A small network was trained on made-up records. Each row is its average activation on records with the value named, seen along a few directions.
Values that are neighbours, or in one group, have similar rows; names and order tell nothing.
In the rows, zero is written as 500.
Random noise pushes rows far along 4 fixed directions. That doesn't count. These rows show it; they differ only by the noise:
[461 456 637 594 372 603 512 565 465 441 556 582 576 504 482 482 494]
[479 432 508 449 572 460 538 434 476 545 483 495 474 473 495 557 486]
[505 430 496 466 529 494 531 459 439 544 480 535 423 567 472 499 474]
[412 333 577 439 559 425 488 398 531 472 521 425 519 497 542 538 554]
[445 319 405 403 602 380 413 366 510 535 462 178 479 658 491 561 455]
[491 465 519 488 527 503 542 476 461 539 490 523 495 470 479 549 466]


Field BOM:
sepiv: [554 584 527 526 607 574 419 534 444 453 534 497 484 492 440 404 582]
puda: [451 333 626 352 455 453 440 445 464 408 499 470 368 810 562 397 646]
ver: [598 643 361 621 489 435 505 552 454 531 467 491 423 493 455 480 440]
gev: [509 482 481 502 446 360 480 511 491 459 513 772 349 546 571 339 602]
bodel: [466 495 475 518 526 545 289 502 525 478 558 367 511 587 450 369 553]
fisin: [579 481 554 510 476 575 570 534 354 496 494 558 407 691 454 436 505]
sim: [397 314 495 442 473 416 482 371 734 459 530 420 510 538 621 402 506]
bazi: [548 596 460 573 482 398 494 550 493 460 482 569 449 460 516 498 503]
led: [589 512 328 443 428 586 499 520 567 538 478 562 405 640 528 417 446]
povov: [583 500 265 478 390 610 443 506 529 516 494 377 434 854 478 376 459]
didun: [440 441 508 525 434 536 391 526 475 479 463 156 572 681 453 517 438]
ganur: [487 501 433 437 574 445 485 483 486 545 422 358 535 514 453 617 443]
BOM is arranged as 4 separate groups.
List the group mates of sim, in the order listed.
Answer: led, povov
List the group mates of sepiv, in the order listed.
Answer: bodel
List the group mates of gev, in the order listed.
Answer: ver, bazi

Field MUKE:
tuguz: [483 358 533 389 555 399 403 399 637 394 541 544 368 647 586 287 630]
gukon: [609 761 291 660 527 652 442 573 489 541 474 371 615 372 395 628 376]
sibi: [467 444 805 568 335 727 584 631 319 424 568 940 416 650 421 349 619]
bof: [628 477 527 482 353 562 711 521 480 408 518 714 334 775 520 278 519]
tasom: [496 462 512 465 464 520 673 428 556 465 482 649 477 503 571 538 536]
vabos: [598 734 329 475 607 524 552 506 552 695 470 680 443 271 473 520 371]
senap: [550 483 541 450 607 604 533 514 286 594 455 642 358 512 401 520 516]
mota: [552 636 672 637 371 514 521 648 352 491 562 761 457 343 485 408 550]
vemor: [643 618 517 641 430 455 525 638 316 515 524 780 333 505 483 431 508]
lavek: [489 407 532 393 455 512 698 416 537 573 456 768 349 560 623 449 563]
bure: [522 525 555 391 594 509 609 490 325 622 423 693 354 456 421 545 509]
tani: [464 380 323 492 459 480 302 513 536 478 454 440 422 855 426 279 430]
MUKE is arranged as 4 separate groups.
List the group mates of tani, in the order listed.
Answer: tuguz, gukon, vabos
List the group mates of lavek, in the order listed.
Answer: bof, tasom
List the group mates of bure, in the order listed.
Answer: sibi, senap
